These are the activations of a small neural network, seen along a few directions. Each row is one input.
In each table, some parts of the input vary, and every possible input appears once, in random order.
Descriptions start from the smaller parts, as in this example, which fits no table here: one of 8 places around a ring, together with either a single point or one of 9 places along a line or (one of 3 separate values, together with one of 4 places along a line).
Shared parts are said once, and a part with two or three values counts as separate values.
(in the rows, 128 means zero)

Other details of the inputs vary at random and push rows far along two fixed directions, the same in every table; ignore that.

Rows:
row 1: [147 123 195  91  89 150 102 114  97 157 102 100 158 155]
row 2: [158 177 163 127  83 129 108  85 124 133  82 100 132 132]
row 3: [174 226  74 231 115 105 121 121 137 152 126  49  90 165]
row 4: [133 136 151 140  99 154 130 114  93 136 115 102 134 162]
row 5: [113 158 112 203 126 121 130 134  93 125 143  99 113 177]
row 6: [136 150 102 175 133 133 134 138 108 161 145  78 109 176]
row 7: [114 132 149 160  99 134 131 125  95 126 123 111 135 162]
row 8: [123 137  89 155 178 123 122 163 113 123 167 130 116 152]
row 9: [104 109  73 165 174 121 146 177 121 112 178 144 118 141]
row 10: [142 147 141 137  90 123 138 110 138 124 106 121 130 115]
row 11: [143 194 109 208 106 104 124 108 127 125 117  99 107 145]
row 12: [143 188  42 193 182  90 128 152 159 116 165 120  85 127]
row 13: [122  89  99 102 170 149 139 164 127 125 157 146 128 125]
row 14: [140 152  48 178 155  94 151 174 163  95 162 140 110 111]
row 15: [138 169 180 134  86 116  98  79 123 132  81 114 133 128]
row 16: [ 98  49 141  53 149 155 142 135 127 134 137 166 142 104]
row 17: [125 135 192 127  90 138 101 115  86 121 106 122 157 158]
row 18: [116 131  63 158 175  96 143 146 169 120 164 152  97 101]
row 19: [137 134 197 116  76 150 119 115  88 123 101 111 159 158]
row 20: [126 129 128 113 132 107 128 136 154 106 125 157 135  94]
row 21: [118  94 119 119 144 127 140 175 119 103 156 154 146 127]
row 22: [117 124  93 167 145 134 161 160 117 121 164 119 111 152]
row 23: [104  37 160  39 135 153 144 162 129 108 142 183 168  96]
row 24: [120 110 104 112 149 110 135 149 162 107 138 168 131  83]
row 25: [124 136  52 170 194 125 142 172 124 127 179 122  98 154]
row 26: [116 153  74 202 163 116 140 174 111 112 173 115 110 165]
row 27: [147 146  99 141 127 111 145 147 153 105 134 133 122 110]
row 28: [142 158  79 141 164 108 128 139 157 121 142 131 103 112]
row 29: [121 135 192 126 102 142  95 102  88 133 106 119 147 162]
row 30: [ 90  51 154  61 156 138 120 145 124 121 142 184 155 103]
row 31: [123 126 183  81 108 123 103  76 141 143  94 139 137  99]
row 32: [127  87 134  72 119 126 146 140 163 107 122 166 145  79]
row 33: [116  50 144  26 129 138 148 131 171 118 114 185 152  56]
row 34: [134 151 143 173  97 141 133 125  91 130 122  92 129 174]
row 35: [133 120  70 125 159 121 149 141 163 125 142 140 108  97]
row 36: [115  90 131  62 160 118 117 125 168 126 127 173 133  70]
row 37: [130 168 126 204 103 130 131 135  89 124 131  90 123 182]
row 38: [133 128 197  94  64 129 117  89 132 120  76 139 160 106]
row 39: [111  79 133  83 118 118 146 131 164 113 125 174 142  75]
row 40: [133 162 153 159 124 139  99 108  89 141 118  99 121 175]
row 41: [123  78 131  61 134 122 137 124 175 150 127 145 136  78]
row 42: [117 107 151 113 107 154 138 115 101 136 120 117 134 145]
row 43: [142 156 184 104  95 135 101  72 128 145  80 112 131 121]
row 44: [121 131 148 154 108 132 130 142  97 119 131 115 143 159]
row 45: [111  50 148  49 142 158 143 156 130 117 141 169 154 102]
row 46: [117 102  62 138 186 141 154 173 130 127 175 138 109 136]
row 47: [115 119  60 137 190 100 142 143 176 128 165 155  94  93]
row 48: [160 169 168 127  72 131 116  92 123 124  83 105 139 130]
row 49: [140 159 119 139 127 118 120  99 142 139 115 116 108 121]
row 50: [141 139 137 140 116 144 130 141  97 124 130 108 136 159]
row 51: [153 203 134 181 104 102 100 100 122 123 102 102 115 145]
row 52: [128  86 108  97 158 137 135 171 131 145 156 132 139 125]
row 53: [136 148  79 165 139 120 158 134 155 126 139 119  98 115]
row 54: [147 168 147 167  77 123 135  92 126 131  95  98 121 136]
row 55: [127 165 113 179 117 102 134 113 145 123 124 120 108 125]
row 56: [126 125 191  80  94 137 108  58 133 151  78 125 135 108]
row 57: [129 107 114  84 145 129 135 132 163 123 123 150 131  88]
row 58: [141 134 173  97  84 137 125  98 138 128  84 123 142 107]
row 59: [ 91  56 143  65 165 144 123 131 126 134 146 172 137 109]
row 60: [139 134 126 143 123 138 126 138 107 159 136  89 130 164]
row 61: [118 120 194 101 109 151  94  89  92 147 104 123 143 151]
row 62: [ 98  59 142  62 159 152 129 130 125 138 142 166 135 112]
row 63: [105  71 125  85 172 132 121 165 122 112 159 177 148 113]
row 64: [145 175 134 179  82 112 129 103 128 123  99 104 123 134]
row 65: [152 154 115 139 113 115 127 112 151 152 119  96 117 121]
row 66: [154 131 195  65  77 131 100  88 141 150  79 113 157 107]
row 67: [117 120  51 160 196 129 145 170 125 130 183 133 100 147]
row 68: [138 148 175 113  83 141 119  64 126 149  78 106 127 123]
row 69: [119 120  83 131 165 102 138 143 165 116 149 159 113  94]
row 70: [147 177 137 169 122 138 104 118  86 139 122  90 119 182]
row 71: [105 115 192 114 102 141 101  92  89 139 104 128 148 154]
row 72: [132 123  51 154 188 130 147 186 125 116 180 129 111 144]
Description of these inputs: one of 2 separate values, together with one of 4 places along a line, together with either a single point or one of 8 places around a ring.
The inputs of row 56 and row 62 match in every part but the choice among 2 separate values. If row 69 is changed in the same way as row 56 into row 62, which row does it become?
> row 30
The inputs of row 10 and row 34 match in every part but the choice among 2 separate values. If row 38 is changed in the same way as row 10 into row 34, which row does it become?
> row 44
Which other rows does row 50 become when the choice among 2 separate values takes its other values? List them by row number.
> row 48
A walk changes only the place on the line of 4. It starts at row 55 and steps to row 11. List the rest of the walk in order.
> row 24, row 20
Which other rows does row 2 become when the place on the line of 4 takes its other values? List them by row number.
> row 35, row 57, row 68
List by row number the other rows that have the choice among 2 separate values and the place on the line of 4 in common with row 22.
> row 5, row 6, row 7, row 16, row 42, row 59, row 62, row 71
Which other rows does row 13 become when the choice among 2 separate values takes its other values? List them by row number.
> row 57
Which other rows does row 17 become when the place on the ring of 8 takes its other values? List them by row number.
> row 8, row 19, row 21, row 50, row 63, row 70, row 72

Rows:
row 73: [160 197  98 171 150 117 107 119 127 163 126  85  93 153]
row 74: [131 104  59 131 158 118 170 163 166 140 163 115 103 113]
row 75: [153 179  92 186 133 118 113 149 123 155 141  61 115 164]
row 76: [105  75 117  85 152 134 150 118 167 157 136 161 117  86]
row 77: [151 195  55 220 111 123 161 146 145 110 132  75  91 151]
row 78: [132  62  97  46 176 133 158 183 186  93 154 170 145  58]
row 79: [132 154  77 170 127 124 151 105 148 139 134 108  85 121]
row 80: [144 142 226 104  61 137 100 113  98 119  92  99 174 147]
row 81: [118  81 105  95 116 130 161 165 161  95 138 174 151  85]
row 82: [115 142  72 161 144 119 166 129 159 113 143 141  96 103]
row 83: [115 143 130 165 144 106 115 120 123 112 153 145 123 142]
row 84: [170 192  85 202  93 124 153 103 132 142 112  59  94 161]
row 85: [127  95  73  77 210 111 146 181 182  94 159 183 108  71]
row 86: [140 144 118 155 138 178 131 163  74 133 142  89 123 195]
row 87: [137 145 203  98  93 129  90 107 103 110  87 147 171 133]
row 88: [110  68  89 118 144 114 169 191 148 100 176 163 143 104]
row 89: [126  90  91  82 197 119 112 167 156 151 171 170 123  98]
row 90: [ 74  40 121  76 157 118 149 150 156 130 156 186 148  83]
row 91: [ 92  68  86 108 171 122 151 148 160 148 163 162 119  92]
row 92: [114  76 153  93 115 184 155 132  78 138 128 125 145 165]
row 93: [126 101 214  55  98 132  72 105 109 148  97 147 171 124]
row 94: [ 89  66 182  55  93 138 139 102 143 102 102 184 165  66]
row 95: [123 133 221  91  72 130  91  58 111 113  64 159 153 110]
row 96: [164 114 169  59  91 145 121  99 141 140  99 114 147 103]
row 97: [157 113 148  85 118 133 119 120 139 155 111 100 131 114]
row 98: [119 103 197  88  67 126 133 107 111 149 101 123 167 147]
row 99: [152 197  84 216 158  97 119 157 113 113 173 106 108 175]
row 100: [164 176 223 117  39 147 103  86 102 119  56 100 166 144]
row 101: [108 114  88 128 180 113 116 127 145 150 155 149 110 116]
row 102: [160 212  75 212 146 110 118 151 124 112 138 109 101 146]
row 103: [135 141 222  99  91 193  72  84  42 146  85  95 151 188]
row 104: [157 143 156  89 133 134 108  93 139 143  92 122 129 108]
row 105: [130 115 216  93  34 145 123  99 100 122  69 143 182 126]
row 106: [146 201 101 199 138 105 112  85 118 162 123  80  75 159]
row 107: [111  65  77  94 157 126 160 173 164 142 169 145 133 100]
row 108: [ 87  75 124 114 132 115 145 150 138  96 134 182 141  90]
row 109: [151 171  99 184 125 118 131 176 120 101 137 108 136 150]
row 110: [103 129 103 159 183 152 126 129  81 122 150 123 107 173]
row 111: [159 194 155 187  86 115 101 115  92 150 111  51 136 192]
row 112: [ 92 113  60 186 180 166 159 167 101 126 178 130  92 172]
row 113: [114 143 240 140  41 132 106  60  86 134  76 110 155 152]
row 114: [125 196 102 232 137  93 115 126 104  98 137 107 103 162]
row 115: [105  74 146  49 156 124 126 118 169 105 115 195 123  63]
row 116: [116 155  92 190 161  89 114 127 121 135 163 116 107 160]
row 117: [121 123 118  95 154 127 123  96 155 133 118 143 103  93]
The inputs of row 94 and row 95 match in every part but one. If row 82 is changed in the same way as row 94 into row 95, which row does it become?
> row 115
What is each input in this table made of?
> one of 5 places around a ring, together with either a single point or one of 8 places around a ring
Which other rows does row 80 become when the place on the ring of 8 takes its other values? List them by row number.
> row 75, row 78, row 96, row 97, row 100, row 109, row 111
List by row number the other rows that have the place on the ring of 5 in common with row 84.
> row 74, row 77, row 81, row 88, row 92, row 98, row 105, row 107
Which other rows does row 103 become when the place on the ring of 5 takes its other values? List them by row number.
> row 86, row 92, row 110, row 112

Rows:
row 118: [111  36 121  11 169 135 141 150 179 121 141 196 147  52]
row 119: [134 177 118 199 123 131 120 136  97 118 135  94 119 178]
row 120: [104  42 122  20 158 121 151 140 197 112 133 205 143  33]
row 121: [143 162 111 179 105 107 145 144 132 107 128 115 129 134]
row 122: [111 150 129 169 132 111 118 120 117 108 130 141 122 141]
row 123: [116  63 187  26 130 155 106 107 133 155 109 150 155 101]
row 124: [119  67  69 113 163 139 172 194 146 117 174 153 132 113]
row 125: [140 136 112 136 124 140 135 118 122 153 129  95 110 144]
row 126: [116  84 105  97 133 112 162 170 166  96 145 177 149  73]
row 127: [130 163 110 154 154 110 106 109 131 136 135 131 107 129]
row 128: [118  96 147  75 144 139 111 115 135 142 121 141 134 108]
row 129: [133 177 179 176  65 125 113  88  98 123  88  98 136 161]
row 130: [138 158 224 122  30 130 116  70 102 118  61 114 160 130]
row 131: [136 145 167 129 101 154 109  85  94 172 100  77 123 170]
row 132: [ 97   5 132  20 154 153 164 175 147 113 156 197 163  79]
row 133: [138 162 178 164  82 147 110 107  78 137 103  84 139 186]
row 134: [149 170  33 198 174 110 149 161 145 138 172  91  81 150]
row 135: [136 196 106 228 119 111 124 130 106 117 136  93 107 171]
row 136: [118 169 159 169 111 117 101 102  94 116 117 130 134 153]
row 137: [139 137  31 152 179  99 157 179 182 115 171 140  96  91]
row 138: [108  79  65 101 210 130 139 162 143 141 181 156 107 111]
row 139: [154 194  19 218 155  94 164 157 171 117 155  98  77 122]
row 140: [137 166 112 187 108 109 142 135 126 103 130 116 125 140]
row 141: [134 160 176 128 115 136  88  79  96 161 101  94 125 161]
row 142: [149 117 216  63  58 164 110  69 111 169  66  97 153 132]
row 143: [116 138 130 157 144 131 116 137  96 119 143 128 127 164]
row 144: [123 143 229  86  82 128  78  42 117 149  64 132 146 120]
row 145: [117 116 128 150 123 152 138 141  95 133 140 110 129 167]
row 146: [ 96  75 194  59 127 142 103 120 106 114 114 178 165 111]
row 147: [154 166  91 157 130 120 133 136 144 134 128 101 108 134]
row 148: [126  72 186  54  94 146 132 135 127 121 107 154 170 109]
row 149: [139 149 115 174 115 130 140 146 110 119 139 103 125 161]
row 150: [139 144 222 113  44 144 106  83  89 126  70 107 164 148]
row 151: [137 145 221  93  74 137  83  52 115 155  66 112 146 126]
row 152: [139 163  24 185 183  93 155 166 169 116 173 125  82 110]
row 153: [140 119  35 139 184 117 158 188 168 130 179 127  99 111]
row 154: [121 127  65 145 176 108 139 143 170 127 154 146 100 101]
row 155: [ 82  11 138  26 180 154 140 167 129 117 162 206 158  90]
row 156: [125 139 122 125 159 125 105 114 127 138 132 132 116 131]
row 157: [157 200  91 225 106 114 140 148 111 117 133  76 110 174]
What is each input in this table made of?
> one of 2 separate values, together with one of 4 places along a line, together with one of 5 places along a line
The inputs of row 123 and row 141 match in every part but the place on the line of 4. If row 154 is changed in the same way as row 123 into row 141, which row does it become?
> row 144
The inputs of row 128 and row 156 match in every part but the place on the line of 4. If row 129 is changed in the same way as row 128 into row 156, which row does it become?
> row 122
A walk changes only the place on the line of 5. It starts at row 120 and steps to row 152. List the rest of the walk in order.
> row 118, row 134, row 125
Which other rows does row 138 become when the place on the line of 4 takes its other values? List them by row number.
> row 125, row 131, row 142
Which other rows does row 153 become when the choice among 2 separate values takes its other values? List them by row number.
> row 148
